These are the activations of a small neural network, seen along a few directions. Each row is one input.
In each table, some parts of the input vary, and every possible input appears once, in random order.
Descriptions start from the smaller parts, as in this example, which fits no table here: ring(8) and (point or ring(11) or (values(3) and line(4))).
Shared parts are said once, and a part with two or three values counts as separate values.

Table:
r1: [-22   7  10  -5  11  14   5  -3 -16 -13 -12   5  -1  26]
r2: [ 22  18 -10  -4  -1   9 -29 -57   9   1   6 -18  -4 -44]
r3: [ 26  18  -8 -19   8   1 -22 -39 -12 -17  16 -40  10 -27]
r4: [-17 -13 -13   7  -1   1  11   2 -23   4   4   7  -8  15]
r5: [  5  12  -2   2 -19  -8  19  27  -2   0 -14   0  -4   9]
r6: [ -5 -13   7   8  14   2 -13   6  23  14  -3  21   0 -10]
r7: [ -5 -22  -2   6   0  -4   9  11  -5   5   9  10   5   6]
r8: [ -2 -16  11  -4  20  -7  -6  25   2  -5   3  -1  15   4]
r9: [ 25   0 -24  -4  -5  -7 -20 -48 -15  -6  36 -35 -10 -28]
r10: [ -3 -33  -4   8   8 -12  -5  16  -3   8  25   4  -3   4]
r11: [ -5  17   7   1 -18   1  19  14   2  -6  -9   1 -15  19]
r12: [-26  10   8   4   4  21   0 -21   8   8 -18  24 -14  12]
r13: [ 17   4   7   2 -18 -13  15  36  18   1  -9   1  10   2]
r14: [-26  -9  -5   4  -1  10   9 -11 -19  -2   9   8 -19  26]
r15: [ -6  -2   9   7   5   8   0   0  24  13 -18  26   9  -6]
r16: [ -2  -6  12  -4  11   0   6  19   0  -7 -12   6  22   7]
r17: [-13   3   2  -3  11   6   8   9 -19  -7 -17   3   9  16]
r18: [-17   6   0   7   5  12   2  -9   4  13 -23  22  -3   2]
r19: [ 40  27 -10 -13 -24 -16 -12 -20   5  -8  20 -39  -2 -34]
r20: [ 16  -7   6   1 -10 -19   4  42  19   4   7  -5   3  -1]
Q: Changing only one part turns r4 into r18. The same change can be made to r9. Which row results?
A: r2
Q: What is each input in this table made of?
A: values(4) and (point or line(4))
Q: Start at r11 and move only the line(4) part, one step at a time. The first step leads to r5. Which rows follow, in order?
A: r13, r20
Q: Change only the values(4) part in r7. List by row number the other rows that result.
A: r13, r15, r16

Table:
r21: [-30  -8  12   7   7   9  18  28   0   6 -24  31   0  31]
r22: [ 27  11 -11  -7  -6  -5 -19 -31   3  -3  17 -27  -1 -32]
r23: [-33 -11  12   9   9  11  16  22   0   6 -20  33  -3  33]
r24: [ 15  13 -11  -7  -2   5 -18 -47  -6  -6  16 -23  -5 -25]
r25: [ 10  11 -15  -6   2   7 -19 -52 -13  -5  15 -22  -6 -23]
r26: [-39 -13   9  10  13  15  15  16  -7   7 -21  35  -6  34]
r27: [ 33   9  -9  -9  -6 -11 -19 -21   2  -7  21 -33   4 -32]
r28: [ -6 -13  11   7  -6 -11  23  55   8   4 -10  17   6  24]
r29: [-13 -15  13   6   1  -6  20  48   6   4 -13  21   9  24]
r30: [ 37  11 -11  -9 -12 -16 -16 -14   4  -6  24 -36   1 -32]
r31: [-20 -13  12   9   3   0  17  38   7   8 -18  28   3  24]
r32: [ 19  16 -11  -8  -3   2 -18 -41  -5  -7  12 -25  -3 -26]
Q: What is each input in this table made of?
A: values(2) and line(6)
Q: Changing only the line(6) part turns r30 into r22. The same change can be made to r28. Which row results?
A: r31
Q: Change only the values(2) part in r24. List by row number the other rows that result.
A: r23
Q: Change only the values(2) part in r26. List by row number the other rows that result.
A: r25
